A small network was shown many inputs. Here are its activations along a few directions, one row for each input.
In each table, some parts of the input vary, and every possible input appears once, in random order.
A made-up example of a description, with smaller parts first: ring(5) and (point or (values(2) and line(4)) or line(11)).
Shared parts are said once, and a part with two or three values counts as separate values.

Other details of the inputs vary at random and push rows far along two fixed directions, the same in every table; ignore that.

Rows:
R1: [-30 -17  19  15  18  17 -55 -75  -2  29  11  -2 -38 -25]
R2: [  4  -1  -2   6  -1  10 -13 -26  -6   7   3  10 -19  -3]
R3: [ 18  14 -26   2 -21  14  40 -11 -11 -21 -15  27  -5  16]
R4: [-21  -8  11  -3  29 -19 -16  30   6  13  10 -30  26  -6]
R5: [ 15  10  -6 -11 -13 -14  31  47  11 -16  -5   9  20   8]
R6: [  9   1 -14   4  -8   8   9 -17 -13  -7  -2  16 -17  10]
R7: [  6   8 -19   3 -19  17  31 -19 -17 -20 -13  17 -11  16]
R8: [ 16   7   1  -8  -9 -17  15  46  11  -8   2   5  15   4]
R9: [ 11   1 -19  11  -5  20   2 -43 -19  -3  -4  19 -27   9]
R10: [ -7  -8   0   7   2   9 -16 -34 -11   6   4  -1 -21   0]
R11: [-27 -18  39  -4  22 -11 -54   3  25  27  13 -34   7 -30]
R12: [  5  -3  14  -6   5 -11 -16  30  15   6   4 -19  14  -6]
R13: [ 22   9   0  -5  -7 -12  12  39  11  -5   1   4  14   2]
R14: [  7   4   5 -13  -6 -17  15  47  15  -9  -2  -6  23   1]
R15: [-14  -8   2   7   1  12 -12 -42 -10   4   1   1 -20  -2]
R16: [ 21   6  -3  -8  -6 -11  12  40   9  -7  -3  -4  18   6]
R17: [ -7  10 -28   9   3  17  33 -27 -24 -12 -13   7   5  16]
R18: [ -4  -5  22  -7   7 -18 -24  29  17  13  13 -10   6 -14]
R19: [  4   4 -11   2  -9  13  12 -24  -8  -8  -9  10  -9   5]
R20: [-10 -12  24  -6  11 -15 -31  23  15  13  11 -24   8 -13]
R21: [ 10  19 -25  -9  -7 -11  63  56  -6 -27 -14   2  42  24]
R22: [ -1  -6  -5  11   3  17 -16 -48 -15   7   1   2 -25   1]
R23: [-12  -5  23  -7   5 -14 -19  21  19  11  10  -7   6 -16]
R24: [  7   9   8  -9  -8 -10  10  33  18  -3  -1   3  17  -6]
R25: [  4   6 -16   7 -13  21  19 -39 -16 -11 -12  15 -14  10]
R26: [ 16   6 -24   3 -16  13  26 -17 -20 -17 -10  19 -15  19]
R27: [-12  -5   6   7   1   8 -15 -35  -5   7   4  10 -23  -7]
R28: [-28 -16  23   1  42 -16 -46  13  12  29  16 -41  21 -18]
Each input here is: line(4) and (point or line(6)).
- The inputs of R17 and R28 match in every part but the line(4) part. If R19 is changed in the same way as R17 into R28, which row does it become? => R16
- Which other rows does R5 become when the line(6) part takes its other values? List them by row number. => R7, R14, R15, R23, R27

Rows:
R29: [-29 -15  29  -4  33 -22 -45  25  16  27  19 -34  16 -21]
R30: [-19   3   4  -4  -7   6  16  -9   2  -8  -9  -1   7  -2]
R31: [ 25   7  -9  -7   5 -18  18  65   5  -9  -2 -19  37  15]
R32: [-25 -11  33  -6  29 -19 -43  19  26  28  15 -31  20 -28]
R33: [  1  14 -33   7 -20  25  51 -36 -23 -26 -22  31 -11  20]
R34: [ 21   8 -45  10  -9  21  39 -31 -39 -21 -12  21 -16  34]
R35: [ 26  11 -47  12  -8  26  35 -31 -40 -20 -15  16 -13  33]
R36: [-50 -22  16  19  24  24 -50 -93 -10  27   7  -7 -38 -24]
R37: [  7   9  -3  -9   2 -22  26  65   8 -10   0  -8  37   9]
R38: [ 52  10  21 -19 -44 -24   3  67  38 -10   5  27  -3  -8]
R39: [  1 -23  32  11 -13  20 -80 -87   7  30  19  25 -82 -32]
R40: [ 10  13   1 -11  -1 -19  28  59  17  -9  -4  -6  40   3]
R41: [-41 -13  43  -9  19 -17 -36  16  30  20  10 -34  21 -31]
R42: [ 21   9 -43  12 -10  19  39 -30 -39 -21 -12  21 -15  33]
- Describe the family of inputs behind these rows. => values(2) and (point or line(6))
- The inputs of R36 and R33 match in every part but the values(2) part. If R31 is changed in the same way as R36 into R33, which row does it become? => R35
- Which other rows does R40 become when the values(2) part takes its other values? List them by row number. => R32
